A small network was shown many inputs. Here are its activations along a few directions, one row for each input.
Each table varies a few parts of the input and shows all the possible inputs, shuffled.
Descriptions start from the smaller parts, as in this example, which fits no table here: one of 6 places along a line, together with either a single point or one of 11 places around a ring or (one of 3 separate values, together with one of 5 places around a ring).
Shared parts are said once, and a part with two or three values counts as separate values.
(in the rows, 128 means zero)

Other details of the inputs vary at random and push rows far along three fixed directions, the same in every table; ignore that.

A family of inputs:
x1: [162 103  80 140 146 199 103 232  83 115  85 120 152]
x2: [146 143 140  74 180 144 122 138  93 163 125 201 116]
x3: [ 66 146 150 139 120  64 145  68 240 126 157 120 112]
x4: [125 147 149 106 109  99 136  88 105 135 141 152 131]
x5: [ 74  95 101 153 104 112 154 144 163  93 126  84 158]
x6: [119 140 132 194 105 121 139 148 181  88 143  91 130]
x7: [146 137 141  68 164 133 113 126 106 170 126 188 124]
x8: [130  95 100 191 105 150 147 157  87  84 132  64 143]
x9: [129 130 120 135 179 162 111 199 210 126 118 144 114]
x10: [156 170 148 134  85 119 106 106 109 128 127 141 127]
x11: [157 137 128  88 196 172 108 144  86 161 114 183  97]
x12: [154 154 138 110  54 114  97 105 104 131 102 133 144]
x13: [157 140 145 110  83 112 118  77  73 140 128 127 129]
x14: [ 83  85  93 104 166 141 128 189 206 132 111 132 149]
x15: [ 93 111 112 170 105 112 141 121 173 100 136  75 134]
x16: [132  96 111 127 188 165 124 186 158 139 132 127 127]
x17: [146 130 147 126 105 115 142  97  65 129 143 125 138]
x18: [ 96 129 128 161 111 103 143  97 153 111 147  99 125]
x19: [163 130 145 145 112 135 146 108  46 113 140 116 117]
x20: [102 119 119 176 121 119 142 121 164 103 145  86 124]
x21: [106 118 127 186 125 116 150 125 179  99 154  82 117]
x22: [158 118 135 110  69 122 129  96  32 129 118 111 150]
x23: [134 151 158 108 103  91 115  64 157 150 143 137 113]
x24: [ 80 116 108  70 171 123  95 135 245 170 103 155 122]
x25: [127 132 117  78 167 146  99 129 125 167 109 171 119]
x26: [152 173 156 131  95 108 118  91 118 126 128 140 110]
x27: [125 140 133 115  96 111 132  85  64 128 127 134 136]
x28: [139 118  94 132 169 176  97 213 170 130 101 134 135]
x29: [109 124 147  93  67  75 129  69 147 140 128 115 149]
x30: [187 146 123 129 165 181 107 175  74 138 105 157 111]
x31: [ 94 110 105 126 192 147 127 169 191 136 129 139 123]
x32: [174 151 127 166  96 152 121 142  40 106 123 118 135]
x33: [155 133 149  71 176 142 113 123 122 170 127 178 103]
x34: [115 149 160 106 110  85 150  74 123 129 144 150 119]
x35: [152 144 149 132 113 122 135  87  79 125 138 130 106]
x36: [134 135 136 110  88 109 141  96  51 124 129 137 146]
x37: [104 111 107 143 198 157 132 173 172 130 133 133 114]
x38: [ 91 156 152  61  84  61 107  34 179 166 117 158 125]
x39: [131 138 134  86 184 146 123 128 101 156 122 184 104]
x40: [109 134 122 164  86 110 119 142 213 100 125  91 144]
x41: [199 146 113 128 163 195  93 185  46 146 100 162 122]
x42: [108 103 106 191 121 139 170 160  86  77 145  83 149]
x43: [106 153 170  67  83  52 114  33 198 168 137 148 127]
x44: [155 129 142 118  84 116 131  90  52 130 131 117 140]
x45: [201 158 121  84 144 176  74 154  54 169  85 183 122]
x46: [126  80  99 175  94 145 147 162  99  89 124  56 157]
x47: [ 90 117 110  75 164 124  90 134 251 169 103 148 119]
x48: [ 92 114 125  72 169 111 113 140 241 165 123 160 131]
x49: [ 90 116 137  93 188 114 135 145 243 149 137 156 113]
x50: [155 131 144  77 185 150 118 141  97 170 129 185 117]
x51: [104  95  97 183 110 140 167 163  79  75 134  77 158]
x52: [145 154 170 107 100  89 131  55 112 148 150 142 113]
x53: [109  84  99  92 164 152 123 188 158 142 107 138 152]
x54: [138  89  85 180 208 207 143 225  90 105 127 110 123]
x55: [154 129 139  87 176 151 129 147  75 156 129 183 123]
x56: [154 174 152 140  99 115 116 101 110 128 132 141 116]
x57: [107 118 123 176 116 115 140 120 177 105 148  83 124]
x58: [139 132 117 220 105 139 147 158 133  78 137  70 132]
x59: [105 103 112 193 129 138 185 158  86  68 147  83 138]
x60: [ 85 121 128 171 129 106 160 110 174  97 149  91 117]
x61: [132 145 157 134 106  96 134  75 146 132 152 122 112]
x62: [120 150 148 121 123 106 144  93 103 129 143 152 121]
x63: [173 144 121 141  64 137 106 124  59 119  95 110 146]
x64: [118  92 100 172  91 138 140 148 112  92 121  62 149]
x65: [106 113 145 154 116  99 166 110 153 103 155  92 130]
Each input here is: one of 5 places along a line, together with either one of 3 separate values or one of 10 places around a ring.
Changing only the place on the line of 5 turns x11 into x47. The same change can be made to x9. Which row results?
Answer: x12
Start at x22 and move only the place on the ring of 10, one step at a time. The first step leads to x46. Which rows follow, in order?
Answer: x64, x47, x24, x38, x5, x14, x53, x29
Start at x21 and move only the place on the ring of 10, one step at a time. The first step leads to x54. Which rows follow, in order?
Answer: x37, x3, x62, x2, x55, x50, x52, x61
Which other rows does x1 become when the place on the line of 5 takes its other values? List them by row number.
Answer: x26, x28, x32, x56
Which other rows does x58 become when the place on the line of 5 takes its other values? List them by row number.
Answer: x30, x41, x45, x63
